These are the activations of a small neural network, seen along a few directions. Each row is one input.
In each table, some parts of the input vary, and every possible input appears once, in random order.
A made-up example of a description, with smaller parts first: one of 5 places around a ring, together with either a single point or one of 11 places around a ring or (one of 3 separate values, together with one of 4 places along a line).
Shared parts are said once, and a part with two or three values counts as separate values.

Other details of the inputs vary at random and push rows far along two fixed directions, the same in every table; ignore that.

Rows:
r1: 11 -4 -7 -5 -5 2 -8 -17 -15 0 1 15 -5 2 17
r2: -35 15 17 15 11 2 6 -7 32 -4 2 -18 11 -20 -8
r3: 42 -2 -7 -29 16 -16 18 35 3 19 3 9 -5 -12 -12
r4: 27 4 1 -18 10 -9 17 31 12 13 3 3 -3 -13 -11
r5: 11 -1 -4 -1 2 -3 -3 -7 -13 1 3 12 -2 -2 4
r6: 21 -9 0 -25 7 -7 14 34 7 16 -3 -5 -12 1 -1
r7: 49 -6 -13 -20 -5 -4 0 8 -27 12 4 30 -19 4 13
r8: -13 0 -1 12 -3 3 -13 -24 -9 -10 0 3 8 1 7
r9: -20 5 3 21 -4 6 -13 -31 -12 -10 3 4 4 0 7
r10: -4 8 9 -4 17 -9 16 18 26 5 2 -12 9 -19 -18
r11: 2 3 -3 10 -10 4 -12 -12 -13 -7 0 8 1 7 5
r12: 6 -5 7 -20 16 -11 20 44 26 13 -3 -20 0 -5 -17
r13: -17 0 -5 22 -14 8 -22 -34 -18 -16 -1 4 6 10 11
r14: 12 -6 -1 -27 8 -2 23 32 16 15 -2 -5 -9 -2 -8
r15: -5 4 0 17 -5 2 -9 -16 -13 -8 3 7 3 3 0
r16: -6 2 -3 9 -9 6 -12 -20 -5 -6 -1 2 0 2 12
r17: -39 14 14 29 -2 5 -6 -12 22 -16 0 -20 18 -5 -14
r18: 25 -10 2 -30 12 -13 20 47 15 19 -4 -8 -8 -2 -11
r19: -10 10 7 8 -2 2 0 2 15 -5 -1 -8 6 -6 -7
r20: -7 -1 11 -12 13 -7 17 34 28 8 -4 -23 0 -7 -13
r21: -40 6 15 4 9 4 17 12 35 -3 -3 -30 9 -6 -17
r22: 2 -7 -1 -16 8 -3 18 26 12 9 -3 -8 -2 3 -12
r23: 29 -9 -17 7 -15 2 -20 -23 -52 -3 4 33 -10 20 16
r24: 35 -6 -14 -7 -16 4 -13 -9 -33 3 1 29 -14 14 17
r25: 0 6 6 -13 15 -8 17 22 31 6 0 -14 8 -21 -11
r26: -29 11 11 11 9 -3 7 9 39 -7 -2 -27 20 -16 -20
r27: -6 4 -1 15 -15 10 -15 -25 -12 -8 1 9 -3 8 12
r28: 22 -1 -7 -5 -3 -4 -2 10 -10 3 0 10 -1 4 -4
r29: -47 15 17 22 5 5 0 -9 41 -13 -2 -30 19 -16 -13
r30: 30 -18 -10 -18 -8 1 -6 5 -29 10 -2 18 -21 19 19
r31: 26 -9 -4 -35 7 -4 25 37 12 20 -2 0 -16 -2 -4
r32: 49 -15 -22 -22 -6 -7 -7 -2 -39 10 1 31 -11 11 16
r33: 34 1 -4 -20 3 -5 11 19 0 14 4 15 -13 -7 3
r34: -2 0 -2 10 -6 4 -13 -28 -20 -5 3 15 -4 3 13
r35: -8 5 3 1 2 0 1 4 18 -2 -1 -10 8 -9 -5
r36: -46 11 12 26 1 7 -8 -28 18 -17 1 -18 16 -9 0
r37: -11 -1 -5 15 -4 2 -16 -28 -18 -12 1 4 9 7 6
r38: -20 -8 -3 11 -9 10 -6 -18 -17 -8 -2 0 -2 17 6
r39: -12 -8 -4 3 -4 3 -1 -5 -13 -5 -2 -1 -1 16 -1
r40: -32 -3 9 20 -8 11 -13 -23 -5 -10 -3 -10 -4 13 13
r41: -3 -5 -12 16 -14 5 -24 -30 -31 -14 0 12 5 16 11
r42: -20 10 7 22 -5 6 -8 -20 -1 -11 3 -3 5 -2 0
Each input here is: one of 6 places along a line, together with either one of 2 separate values or one of 5 places around a ring.
The inputs of r26 and r35 match in every part but the place on the line of 6. If r22 is changed in the same way as r26 into r35, which row does it become?
> r21
The inputs of r31 and r38 match in every part but the place on the line of 6. If r33 is changed in the same way as r31 into r38, which row does it become?
> r4
Change only the choice among 2 separate values in r14. List by row number the other rows that result.
> r30
Change only the choice among 2 separate values in r31. List by row number the other rows that result.
> r40
Change only the place on the ring of 5 in r3. List by row number the other rows that result.
> r23, r28, r37, r41

Rows:
r43: 1 -5 -4 -1 -4 -4 0 2 -8 -1 -1 -1 5 10 -1
r44: 20 -13 -18 2 -11 -1 -22 -20 -41 -4 0 22 -3 18 16
r45: -12 1 8 0 8 -3 13 11 26 2 2 -16 4 -10 -5
r46: 12 -7 -2 -1 -4 0 -2 -7 -14 5 4 10 -10 7 13
r47: 18 -10 -2 -19 4 0 8 18 1 15 -1 4 -18 2 5
r48: 9 -13 -11 -14 -3 3 2 4 -8 6 -2 5 -11 9 8
r49: 15 0 -11 -3 -6 2 -3 -12 -14 -1 3 17 -2 1 4
r50: 2 0 -2 -4 8 -8 0 10 8 1 -3 -8 11 -5 -10
r51: -14 8 10 -3 9 -1 15 6 22 2 1 -12 7 -13 -5
r52: -24 4 12 5 6 6 7 5 19 0 -2 -15 -4 -4 -4
r53: 23 -2 -1 -15 11 -8 4 14 5 13 2 5 -6 -11 3
r54: 6 -8 -2 1 -5 -3 -1 2 -10 0 1 1 -2 10 4
r55: -2 1 -3 8 -3 1 -15 -22 -22 -7 -1 10 4 4 7
r56: 1 1 5 3 8 -7 -3 8 7 2 0 -6 5 -6 -6
r57: -15 -11 -3 13 -11 8 -14 -14 -18 -8 -3 -1 -5 19 8
r58: 27 -1 3 -40 18 -8 32 49 26 24 -1 -5 -14 -15 -12
r59: -8 14 3 18 -18 10 -17 -20 4 -12 -1 1 5 -1 8
r60: 7 -11 -2 -3 -4 2 -4 5 -14 4 -3 3 -12 13 4
r61: -23 6 12 -7 11 3 17 12 29 3 -3 -19 2 -12 -9
r62: 26 -12 -12 -17 -3 -4 6 6 -13 9 3 12 -9 7 11
r63: -2 9 8 1 -12 3 -3 -1 11 -2 -2 -6 3 -1 8
r64: -35 10 9 29 -1 9 -16 -40 -4 -16 2 -2 9 -5 8
r65: 46 -13 -15 -23 2 -11 -3 18 -21 13 0 18 -9 3 6
r66: 8 4 -5 3 -5 2 -5 -7 -14 -4 1 12 1 2 -2
r67: 40 0 -10 -17 -12 -2 -14 1 -16 6 -2 19 -8 0 18
r68: -1 -5 -5 5 -9 1 -7 -16 -23 -7 -1 7 3 15 7
r69: -18 -5 -1 12 -11 11 -14 -25 -24 -10 -4 5 -3 17 9
r70: -21 -2 3 2 0 4 1 -1 3 -6 -5 -11 4 7 -7
r71: -15 3 9 -1 5 3 8 12 11 1 -3 -12 -2 0 -10
r72: 1 -2 -6 15 -9 3 -13 -12 -15 -8 2 8 0 9 2
r73: 18 -9 -11 -3 -3 -2 -12 -13 -20 2 2 16 -6 2 16
r74: 11 6 0 1 1 0 3 3 1 4 4 9 -6 -7 -2
r75: 22 1 3 -21 8 -7 19 20 7 14 3 5 -8 -8 0
r76: 38 2 -8 -27 7 -5 16 22 2 15 3 16 -9 -12 -4
r77: 15 -5 -4 0 -7 1 -4 -11 -24 3 4 17 -12 10 17
r78: -25 4 7 11 -1 4 2 -18 7 -9 1 -9 10 0 1
r79: 18 5 2 -11 10 -6 15 25 24 12 5 -2 -5 -17 -11
r80: -28 10 10 4 16 -5 9 7 39 -3 -1 -26 18 -21 -16
r81: -14 12 13 3 17 -5 9 11 32 3 1 -15 7 -22 -12
r82: -15 2 1 6 6 -1 -3 -7 14 -4 1 -10 10 -10 -1
r83: -23 -2 7 1 6 4 8 8 24 0 -2 -19 -1 -5 -4
r84: 30 -7 -12 2 -10 0 -13 -6 -31 2 3 24 -12 12 7
r85: -14 0 2 2 1 -1 6 -3 11 -2 1 -10 7 -2 -2
r86: 17 0 2 -10 2 -5 10 14 -7 7 2 5 -4 3 -1
r87: 20 -11 -11 -23 -2 2 4 5 -15 9 -3 13 -13 9 9
r88: -16 -7 -1 2 -1 3 1 6 4 -3 -4 -12 1 9 -5
r89: 14 3 0 -13 10 -6 17 26 28 10 3 -6 -1 -17 -12
r90: -34 19 22 12 19 -5 11 13 43 -5 0 -30 21 -25 -24
r91: -12 2 -1 12 -2 0 -14 -21 -12 -11 -2 1 12 4 1
r92: 9 1 -8 2 -6 0 -5 -6 -13 -4 0 11 4 5 -4
r93: -7 12 8 9 3 0 4 4 9 -4 2 -3 6 -8 -14
r94: -24 5 -1 25 -6 6 -9 -16 1 -15 1 -7 12 4 -7
r95: 6 -13 -12 -9 -7 4 -5 -7 -19 2 -3 9 -10 15 11
r96: 18 -12 -10 -22 1 -4 7 24 -6 10 -6 2 -8 10 -4
r97: -48 17 12 41 -6 14 -13 -42 5 -22 5 -7 11 -5 -1
r98: 9 -1 5 -2 1 -5 6 13 -5 5 1 1 -4 4 -2
r99: -31 12 11 14 9 3 -2 -18 17 -9 0 -13 14 -17 -3
r100: -22 2 -7 27 -14 10 -19 -40 -16 -17 2 7 6 8 8
r101: -4 2 -6 8 -2 3 -1 -8 4 -5 3 0 3 -4 -1
r102: -11 11 15 2 18 -9 10 23 31 3 -1 -20 11 -19 -19
r103: -13 7 4 25 -7 6 -13 -17 -11 -11 2 4 3 5 -3
r104: 26 -15 -15 -7 -12 -3 -6 -3 -33 2 1 17 -7 21 12
r105: -22 6 4 11 4 2 -6 -21 7 -9 0 -6 13 -8 0
r106: 6 0 -7 3 -4 -2 -4 -1 -6 -4 0 5 6 3 -7
r107: -25 -3 5 22 -11 11 -17 -22 -21 -11 -3 0 -5 19 7
r108: 30 2 3 -35 1 -3 16 45 28 19 -6 -6 -12 -9 -2
r109: 4 -2 7 -2 5 -6 9 18 9 6 1 -8 0 0 -6
r110: 5 0 3 -7 1 -3 8 7 -3 3 0 1 2 1 -2
The inputs of r110 and r69 match in every part but one. If r68 is changed in the same way as r110 into r69, which row does it become?
> r70
What is each input in this table made of?
> one of 4 places along a line, together with either a single point or (one of 2 separate values, together with one of 8 places around a ring)
A walk changes only the place on the line of 4. It starts at r101 and steps to r82. List the rest of the walk in order.
> r62, r48
Change only the place on the line of 4 in r98. List by row number the other rows that result.
> r102, r103, r107
Change only the place on the ring of 8 in r64. List by row number the other rows that result.
> r53, r73, r80, r81, r82, r99, r105
Change only the choice among 2 separate values in r97. List by row number the other rows that result.
> r93

Rows:
r111: -29 -13 4 24 -6 8 -21 -33 -29 -10 -1 -2 -7 23 17
r112: 12 14 9 -8 15 -6 20 22 23 13 5 3 -4 -20 -15
r113: -20 2 -4 34 -5 5 -17 -41 -27 -19 7 11 10 7 6
r114: 27 -25 -17 -15 -3 1 -5 7 -29 11 0 16 -25 20 15
r115: -2 -7 12 -23 17 -7 23 28 13 13 -2 -15 -2 -1 -7
r116: -11 -3 14 -11 4 -4 14 24 13 4 -6 -19 3 6 -6
r117: 37 -4 -15 -14 -10 -4 -10 -8 -15 7 0 19 -2 3 16
r118: -2 6 -1 -4 17 -11 7 10 14 2 2 -6 14 -19 -16
r119: -9 -8 3 -2 1 1 6 28 21 4 -6 -19 -5 4 -9
r120: 12 5 1 -18 15 -11 16 14 30 12 1 -6 8 -25 -5
r121: -58 -2 6 23 -2 17 -1 -22 15 -14 -3 -23 5 8 -5
r122: 0 9 2 5 -8 2 -7 -8 9 -4 4 0 3 -8 9
r123: 26 -15 -15 -25 -16 3 4 7 -31 7 -6 16 -17 26 14
r124: 18 1 -8 6 -4 -4 -5 0 -15 -5 4 11 5 5 -2
r125: 36 -6 -16 -15 -5 -5 -14 -3 -21 1 -3 21 1 3 7
r126: 5 11 8 4 2 -5 10 16 17 0 3 -6 7 -11 -21
r127: -4 2 -3 0 9 -3 -6 -13 3 -6 0 2 11 -12 -2
r128: 16 17 10 -8 7 -4 14 28 26 10 3 -2 -2 -14 -17
r129: 1 9 8 3 11 -6 15 11 15 3 6 -2 4 -17 -19
r130: -52 -1 19 31 -4 7 -13 -12 10 -15 -6 -29 8 12 -1
r131: 28 -20 -21 -21 -18 7 -1 10 -26 8 -5 18 -20 26 11
r132: 17 9 1 1 -9 6 -10 -4 -7 0 1 10 -7 -4 9
r133: -41 19 17 32 1 12 -9 -29 15 -15 2 -11 8 -17 2
r134: 2 9 -1 -3 9 -10 2 16 16 0 -2 -10 17 -13 -17
r135: 11 2 -3 -3 -2 -1 -3 -13 -4 2 6 13 -4 -10 17
r136: -21 -11 -7 7 -14 14 -8 -36 -34 -10 -2 8 -8 27 18
The inputs of r136 and r123 match in every part but one. If r127 is changed in the same way as r136 into r123, which row does it become?
> r125
What is each input in this table made of?
> one of 2 separate values, together with either one of 5 places around a ring or one of 8 places around a ring
Change only the choice among 2 separate values in r134. List by row number the other rows that result.
> r118

Rows:
r137: 22 -31 -16 -13 -15 5 -10 -2 -56 7 -4 21 -29 43 23
r138: -46 -13 6 24 -17 18 -13 -31 -25 -15 -6 -8 -9 35 14
r139: -53 20 20 23 20 -3 11 -2 50 -13 1 -36 31 -27 -26
r140: -11 10 6 0 17 -6 12 7 27 1 2 -11 13 -22 -15
r141: 17 -31 -17 -12 -15 5 -12 -1 -44 5 -7 14 -23 38 20
r142: 47 4 -6 -25 9 -15 15 38 10 15 3 10 -1 -15 -15
r143: -31 15 9 39 -17 14 -27 -47 -8 -21 3 2 7 0 14
r144: -25 14 6 37 -15 12 -24 -42 -9 -19 4 5 7 -1 10
r145: 18 -6 -13 -1 -4 -5 -13 -19 -33 -3 2 20 3 7 10
r146: 40 -5 -14 -20 0 -4 -1 -2 -21 11 3 27 -12 -4 15
r147: -48 19 12 48 -7 10 -19 -40 8 -25 3 -11 20 -6 -7
r148: 2 -13 2 -30 3 1 24 39 18 15 -8 -17 -13 10 -5
r149: 43 -9 -17 -16 -10 -1 -14 -20 -41 8 4 37 -15 7 29
r150: 37 8 0 -25 13 -17 19 47 23 14 1 -2 7 -19 -22
r151: 39 11 0 -25 13 -13 21 43 27 18 4 3 -2 -25 -16
r152: -28 13 11 13 12 -1 5 -9 28 -6 3 -15 15 -21 -10
r153: -23 -7 11 -18 12 -1 26 43 45 8 -9 -39 1 -1 -18
What is each input in this table made of?
> either one of 5 places around a ring or (one of 2 separate values, together with one of 6 places along a line)

Rows:
r154: -30 -10 2 14 -2 3 -11 -20 -10 -12 -3 -10 6 13 7
r155: -15 20 17 -7 14 0 18 3 44 5 4 -15 7 -34 -2
r156: -16 4 6 24 -14 8 -20 -19 -4 -12 -1 -3 2 7 7
r157: -5 7 -2 19 -13 6 -11 -27 -21 -13 3 14 3 7 5
r158: 27 -15 -20 -11 -5 -3 -5 -12 -35 3 2 24 -5 15 9
r159: -13 9 7 11 9 -6 -2 3 21 -6 1 -14 16 -16 -11
r160: -4 0 -3 17 -19 11 -23 -23 -16 -11 -3 7 -2 12 12
r161: 24 8 2 -32 22 -10 25 27 38 21 5 -1 -5 -37 -2
r162: -45 7 13 14 12 6 2 -32 22 -7 2 -15 11 -17 6
r163: 34 -8 -20 -8 -7 -3 -16 -9 -31 0 0 25 -4 5 12
r164: -38 1 9 19 -10 12 -10 -14 9 -13 -6 -20 6 10 2
r165: 37 -2 -9 -12 -7 -7 -8 2 -24 4 2 21 -3 4 10
r166: 25 -9 -2 -14 -5 0 2 17 -16 11 -1 9 -19 15 8
r167: -13 6 13 -8 6 1 25 34 35 7 -3 -23 -2 -6 -19
r168: 22 -13 -16 -5 -5 -2 -6 -16 -40 1 2 25 -7 16 8
r169: -49 0 10 21 4 6 5 -12 13 -13 -2 -22 10 3 -10
r170: 25 9 -2 -19 6 -8 20 29 19 9 2 0 5 -14 -15
r171: 31 -9 -6 -23 14 -15 12 25 -2 16 1 5 -1 -5 -7
r172: -49 2 13 18 8 6 4 -8 13 -11 -2 -23 9 1 -11
r173: 12 -11 -2 -34 14 -2 21 14 11 18 0 1 -15 -10 13
r174: 17 -6 -2 -21 15 -15 11 23 9 11 -1 -4 6 -8 -10
r175: -24 8 18 -11 10 6 20 12 46 9 -1 -25 -6 -18 3
r176: -2 4 -8 17 -17 6 -22 -33 -26 -13 0 15 6 11 12
r177: 11 -13 -7 0 -18 6 -17 -11 -32 -1 -3 12 -13 25 21
r178: 46 -8 -19 -12 -5 -5 -8 -1 -40 8 5 35 -14 7 10
r179: 9 11 8 -6 20 -12 15 30 29 8 4 -10 7 -23 -20
r180: 37 7 2 -22 11 -13 15 33 8 15 3 7 -3 -13 -10
r181: -3 8 5 7 10 -8 3 9 17 -1 3 -8 11 -16 -11
r182: -2 -9 0 -21 13 -6 15 26 18 7 -6 -17 4 -4 -10
r183: 33 -3 -10 -13 -11 2 2 12 -9 8 1 17 -14 7 3
r184: -6 -16 -15 3 -11 5 -15 -23 -33 -7 -4 10 -3 24 15
r185: -30 10 2 27 -2 6 -8 -23 9 -17 3 -9 16 -6 -7
r186: -31 2 10 20 -10 13 -7 -14 -5 -9 -2 -8 -4 13 2
r187: 25 -12 -18 -16 -1 -7 -5 -4 -26 6 -2 18 -1 11 6
r188: 24 3 6 -12 4 -7 11 34 18 12 0 -3 -7 -9 -9
r189: -9 12 10 13 2 -4 0 0 12 -5 2 -8 12 -10 -7
r190: -13 8 1 18 -10 5 -17 -26 -8 -15 -2 1 13 1 4
r191: 0 2 5 -11 19 -9 18 22 16 8 0 -8 6 -12 -19
r192: 19 -17 -9 -13 2 -3 -1 4 -30 7 0 13 -14 16 11
r193: 10 -11 1 -20 14 -11 17 30 8 12 -2 -9 -3 -1 -7
r194: -36 16 12 25 8 2 4 -8 28 -13 4 -18 18 -17 -20
r195: 26 7 7 -33 12 -3 24 32 38 23 3 -2 -16 -26 3
r196: -12 -7 0 19 -18 9 -19 -23 -27 -8 -2 4 -9 24 17
r197: 4 3 1 11 -12 8 -9 -7 -14 -3 1 12 -11 8 4
r198: -43 -4 3 18 -1 8 -1 -18 4 -14 -2 -17 10 9 -4
r199: 24 -12 -12 -15 -14 5 1 8 -20 7 -2 13 -17 20 10
r200: 12 8 6 -8 1 0 16 27 22 8 1 -4 -7 -8 -15
r201: -25 5 11 12 16 -5 5 -1 16 -4 1 -16 13 -9 -14
r202: -30 10 1 26 -1 3 -13 -23 10 -16 0 -10 18 -6 -6
r203: -30 9 5 28 -15 12 -17 -24 5 -16 -2 -8 6 7 1
r204: 25 -12 -13 -17 -14 2 -4 9 -21 8 -4 13 -16 20 12
r205: 4 3 3 16 -11 7 -14 -12 -16 -4 2 10 -9 10 8
r206: -7 10 4 15 -6 4 -7 -16 -11 -9 3 8 4 0 -1
r207: 15 -11 -13 -10 1 -4 -8 -8 -21 1 -3 10 3 7 5
The inputs of r204 and r176 match in every part but one. If r167 is changed in the same way as r204 into r176, which row does it become?
> r157
The inputs of r158 and r198 match in every part but one. If r187 is changed in the same way as r158 into r198, which row does it become?
> r184
What is each input in this table made of?
> one of 6 places around a ring, together with either a single point or one of 8 places around a ring
A walk changes only the place on the ring of 6. It starts at r156 and steps to r177. List the rest of the walk in order.
> r154, r174, r159, r165
List by row number the other rows that have the place on the ring of 6 in common with r159.
> r161, r163, r178, r179, r181, r185, r194, r202
A walk changes only the place on the ring of 6. It starts at r163 and steps to r207. List the rest of the walk in order.
> r182, r164, r160, r190
